These are the activations of a small neural network, seen along a few directions. Each row is one input.
Each table varies a few parts of the input and shows all the possible inputs, shuffled.
Descriptions start from the smaller parts, as in this example, which fits no table here: one of 4 places along a line, together with either a single point or one of 9 places along a line or (one of 3 separate values, together with one of 8 places around a ring).
Shared parts are said once, and a part with two or three values counts as separate values.
In the rows, 128 means zero.

Other details of the inputs shift rows strongly along two fixed directions, in all tables alike. That doesn't count.

A family of inputs:
R1: [ 50 135 112 192 204  99 138 191 150 160 128 168  66 226 169]
R2: [132 120 175 174 146 156 101 141  82 108 112 114 179  86 139]
R3: [132 139 181 172 148 161  85 160  76  92 104 130 184  90 139]
R4: [126 129 126 111  76 159 122 100 127 100 113 116 142 105 110]
R5: [ 73 147 112 159 245  96 100 198 158 143 132 169  80 223 155]
R6: [160 117 117  87  71 108 180  88 157 155 147 118 131  91 114]
R7: [165 116  96  95  63 129 187  97 148 164 153 131 130  87  89]
R8: [157 107 140 130 125 126 125 118 119 128 126 107 165  92 128]
R9: [124 127 148 104  84 131 126  97 105 114 115  93 142 121 124]
R10: [ 71 132 112 171 246  92 108 191 151 144 132 157  86 221 171]
R11: [116 156 190 159 123 163  99 155  88 102  66 135 169  94 158]
R12: [176  82 102  93  93 106 167  87 146 152 167 119 133  89  91]
R13: [176 111 103  75  86 119 135  71 129 125 155  99 115 110 103]
R14: [164 102  52  56 125  74 173 114 194 174 187 160  69 145  74]
R15: [ 53 158 117 166 212 108 122 195 162 154 113 175  76 225 166]
R16: [158 122 146 105 113 128 115  90  95 101 124  95 142 121 124]
R17: [152 140 126 110  77 140 155 117 124 130 117 141 150  86 117]
R18: [122 152 170 168 114 162 119 150  88 109  88 132 170  91 142]
R19: [136 149 180 165 146 154  78 162  80  85  97 131 184  90 143]
R20: [160 124 129 114  98 155 108  94 124  90 129 108 138 101 101]
R21: [143 119 103  78  59 117 146  74 134 133 150 104 119 110 110]
R22: [146 102  53  73  92  76 216  91 203 199 188 141  69 145  94]
R23: [106 144 163 145 103 164  88 129  87  92  93  97 158 110 154]
R24: [117 151 193 153 122 152 103 141 105 112  83 120 173 101 164]
R25: [140 139 165 148 129 170  79 125  89  73 102  99 156 113 141]
R26: [ 50 141 105 197 208 110 138 192 148 166 130 170  69 222 158]
R27: [143 103  87 114 142 109 152 131 154 160 178 154 109 143  97]
R28: [110 119  70  89 103 117 154  99 166 142 156 133  74 157 105]
R29: [137 140 184 151 154 139  87 140  98  98  93 112 180  94 150]
R30: [147 115  80  87 131 117 136 104 152 134 162 116  81 151 111]
Description of these inputs: one of 2 separate values, together with either one of 5 places along a line or one of 10 places around a ring.
Question: The inputs of R1 and R12 match in every part but the choice among 2 separate values. If R22 is changed in the same way as R1 into R12, which row does it become?
Answer: R8
Question: Change only the choice among 2 separate values in R6. List by row number the other rows that result.
Answer: R10

A family of inputs:
R31: [100 131 125 129 140 129 112 130 129 116 122 118 109 159 142]
R32: [151 125 170 145 121 157  93 123  81  92 109 104 177  86 133]
R33: [ 93 143 160 178 182 132 108 175 118 130 103 145 141 152 161]
R34: [ 87 150 135 158 142 140 123 157 123 126 103 146 111 168 151]
R35: [120 114  75  87 117 106 150 104 168 145 161 128  73 166 110]
R36: [162 128 133  92  39 140 162  79 123 132 127 111 151  67 104]
R37: [128 144 175 147 103 173  85 119  86  80  86  96 169  99 144]
R38: [111 130 111 143 156 117 138 158 147 144 137 158 113 149 128]
R39: [104 136 144 158 170 124 119 165 130 136 113 149 128 147 149]
R40: [133 118  93 108 136 102 162 130 169 164 157 156 102 140 109]
R41: [128 114  91 122 140  98 167 132 166 167 163 149  94 149 115]
R42: [137 135 148 119  71 144 141 107 111 123 111 111 154  87 125]
R43: [111 131 108 120 127 126 125 116 144 124 135 126  97 160 126]
R44: [106 142 131 146 173 129  97 152 125 113 119 132 112 163 152]
R45: [154 121 124  88  49 128 163  82 126 143 132 107 144  75 106]
R46: [193  99 108  66  78 111 162  69 143 135 160 104 136  80  88]
R47: [139 120 103 103 148 110 131 124 144 135 152 137 107 144 111]
R48: [151 129 169 142 121 159  88 126  82  90 108 105 174  84 131]
R49: [115 123  81  93 105 101 176 112 165 168 153 142  79 154 113]
R50: [ 81 156 142 169 150 145 116 163 117 125  96 142 122 169 159]
R51: [124 120  70  90 116 112 154 101 171 142 156 134  69 166 104]
R52: [109 138 141 159 182 132  86 167 113 112 118 138 128 162 143]
R53: [102 137 135 161 168 127 115 169 130 132 118 155 130 149 142]
R54: [170 117 153 123 103 138 113 104 101 107 125  97 168  81 122]
R55: [ 90 141 148 183 178 138 105 177 113 122 109 152 138 151 155]
R56: [139 135 190 162 120 154 110 137  90 109  88 109 190  74 151]
R57: [135 110  83 107 152 101 147 121 155 148 170 136  90 162 111]
R58: [113 133 137 147 181 118 100 152 122 119 124 133 122 166 147]
R59: [108 121 101 110 130 115 130 116 145 134 143 122  97 163 126]
R60: [186 114 134  83  85 126 135  83 119 116 137 103 157  67  99]
R61: [121 129 126 138 162 129 107 146 120 118 133 135 123 146 128]
R62: [139 132 182 166 115 160 106 137  84 104  94 115 190  73 143]
R63: [128 127  90 107 126 106 163 128 166 163 151 150  94 143 121]
R64: [182 110 136 102  66 126 162  89 128 139 137 109 162  52 101]
Question: The inputs of R38 and R61 match in every part but one. If R33 is changed in the same way as R38 into R61, which row does it become?
Answer: R58
Question: What do these inputs look like to the network?
Answer: one of 2 separate values, together with either a single point or one of 6 places along a line or one of 10 places around a ring
Question: Change only the choice among 2 separate values in R42. List by row number the other rows that result.
Answer: R35
